Each row below holds a small network's activations on one input, seen along a few directions.
In each table, some parts of the input vary, and every possible input appears once, in random order.
Descriptions start from the smaller parts, as in this example, which fits no table here: ring(5) and (point or line(11) or (values(3) and line(4))).
Shared parts are said once, and a part with two or three values counts as separate values.
In the rows, zero is written as 128.

Rows:
r1: [140 117 105 102 144 114 132 114 129 168 131 120 132]
r2: [ 95 139 161 191  26 175 131 170 127  68 154 114 105]
r3: [104  78 185 147  98 177 141 185 156  85 182  62 103]
r4: [148 130 100  95 172 100 116 120 136 158 111 144 123]
r5: [110  76 202 158 115 172 126 180 166  77 180  77  98]
r6: [121 143  99 103 132 106 145 113 104 151  97 146 142]
r7: [ 96 145 172 201  46 170 119 170 138  57 150 128 100]
r8: [132 143 109 128 153 116 133 102 116 129 108 153 135]
r9: [142 137 114  91 150  94 123 106 114 139 103 166 132]
r10: [134 142 108  80 132  97 139 111 106 156 105 150 140]
r11: [137 138 118 114 146 104 133 107 108 137 105 163 136]
r12: [154 122 113  96 161 101 117 109 130 161 121 148 123]
r13: [141 123 109 115 170 116 116 120 137 155 126 132 127]
r14: [133 124 148 206 114 171 135 131 138  82 145  87 155]
r15: [141 132 104  87 154 104 118 117 131 177 125 134 128]
r16: [136 118 155 207 108 169 132 124 136  86 146  88 157]
r17: [137 122 109 102 153 116 113 113 137 163 138 125 127]
r18: [129 147 105  83 142  97 124 114 116 155 108 151 137]
r19: [146 131 110  92 158  98 124 114 122 158 102 162 126]
r20: [147 124  97  82 146  97 133 114 129 171 117 133 127]
r21: [140 142 109  91 155  95 126 113 116 132 103 163 132]
r22: [ 92 143 169 193  35 176 117 169 133  71 158 115 102]
r23: [145 137 105  92 164 100 126 121 124 151 102 159 126]
r24: [121 143  96 119 132 117 147 104 110 148 106 138 142]
r25: [127 124 146 197 101 174 133 130 132  96 154  76 157]
r26: [126 147 107 114 155 107 129 115 110 134  94 159 135]
r27: [128 140 110 130 150 116 130  98 115 139 104 154 137]
r28: [144 115 114 112 162 113 111 108 138 152 130 138 124]
r29: [121 148 107 105 141 108 128 112 109 153 103 148 139]
r30: [129 120 138 196  91 174 148 130 126  93 149  72 161]
r31: [108  82 196 157 121 174 129 187 168  73 178  75  96]
r32: [102  80 195 148 108 178 127 186 162  88 187  64  98]
r33: [101 139 179 202  41 169 117 164 136  61 152 129 102]
r34: [141 133 102  76 139  97 138 114 119 165 111 148 134]
r35: [142 137 110  77 148 100 121 114 124 167 117 150 131]
r36: [119 148 102 121 142 118 129 107 113 151 109 138 139]
The inputs of r19 and r35 match in every part but one. If r16 is changed in the same way as r19 into r35, which row does it become?
Answer: r25
What is each input in this table made of?
Answer: line(4) and (values(3) or line(6))
Which other rows does r22 become when the line(4) part takes its other values? List them by row number.
Answer: r2, r7, r33
Which other rows does r30 become when the values(3) part takes its other values? List them by row number.
Answer: r2, r3

Rows:
r37: [116 126 124  51 155  90 113 150 136 154 117 172  82]
r38: [115  83 183 157  86 177 122 184 169  92 190  65  97]
r39: [143 181  48  85 138  73 143  74  82 187  63 186 163]
r40: [138 141 128 220 116 165 125 104 126  93 134 103 166]
r41: [155  84 112  83 223 112 141 102 138 172 130  93 154]
r42: [101 150 172 173  48 151 123 154 117  70 132 150 106]
r43: [132  84 168 191 138 184 147 146 153  84 170  41 157]
r44: [135 159 113  63 136  78 117 118 105 155  90 199 113]
r45: [ 87 118 181 162  66 164 124 188 146  69 158 124  75]
r46: [107 178 109 193  57 150 145 109  91 100 110 135 159]
r47: [169 142  69 111 198  89 123  64 116 178  91 155 165]
r48: [138  90 130  48 174 104 112 142 157 181 151 113  99]
The inputs of r42 and r44 match in every part but one. If r43 is changed in the same way as r42 into r44, which row does it become?
Answer: r41
What is each input in this table made of?
Answer: values(2) and ring(6)
Which other rows does r46 become when the values(2) part takes its other values? List them by row number.
Answer: r39

Rows:
r49: [155 117 114 100 209 106 115  97 130 153 114 136 151]
r50: [114 121 167 139  79 150 118 182 142  98 149 124  90]
r51: [137 133  76  85 168  99 137  93 116 190 107 127 151]
r52: [110 100 183 164 108 161 105 165 156  81 163 117  89]
r53: [142 147 101  60 153  82 114 109 116 176 105 176 114]
r54: [159 120  89 101 180 101 129  85 127 181 112 117 166]
r55: [115 233  97 239  32 135 147  88  63  70  62 203 171]
r56: [130  96 160 179 108 173 143 149 153  94 171  63 136]
r57: [105 111 143 164  94 171 144 155 145 106 168  71 127]
r58: [126  91 187 179 134 173 133 158 151  74 164  82 119]
r59: [ 97 123 151 126  71 147 137 169 131 105 145 107 111]
r60: [131 145  84  48 144  77 143 107  99 183  91 173 127]
r61: [142 127 114  81 185  92  98 108 136 152 115 169 111]
What is each input in this table made of?
Answer: point or (values(2) and ring(6))

Rows:
r62: [120 115 162 128 114 138 118 152 141 107 147 127 101]
r63: [124 112 130 113 115 134 137 145 138 136 143 100 125]
r64: [108 145 128 135  91 132 131 140 119 119 124 139 117]
r65: [133 102 147 157 142 151 127 136 147 111 149  96 129]
r66: [124 141 113 132  97 131 143 128 115 133 123 122 139]
r67: [129 112 162 151 132 148 116 148 148  99 149 116 112]
r68: [131 131 129 172 124 145 133 117 126 105 128 118 145]
r69: [109 116 145 116 109 137 126 157 140 121 147 118 102]
r70: [159 157  60  55 190  60 119  72 105 203  75 191 144]
r71: [127 137 118 149 118 139 138 112 116 127 127 112 152]
r72: [117 142 145 147  96 133 123 136 121 105 123 147 118]
r73: [156 136  75  36 213  60 127  86 112 201  82 178 138]
r74: [126 139 144 167 114 142 121 131 127  94 126 137 130]
r75: [128 108 135 133 135 143 133 131 138 133 147  90 139]
The inputs of r64 and r69 match in every part but one. If r70 is changed in the same way as r64 into r69, which row does it become?
Answer: r73
What is each input in this table made of?
Answer: values(2) and (point or ring(6))
Which other rows does r64 become when the ring(6) part takes its other values? List them by row number.
Answer: r66, r68, r71, r72, r74
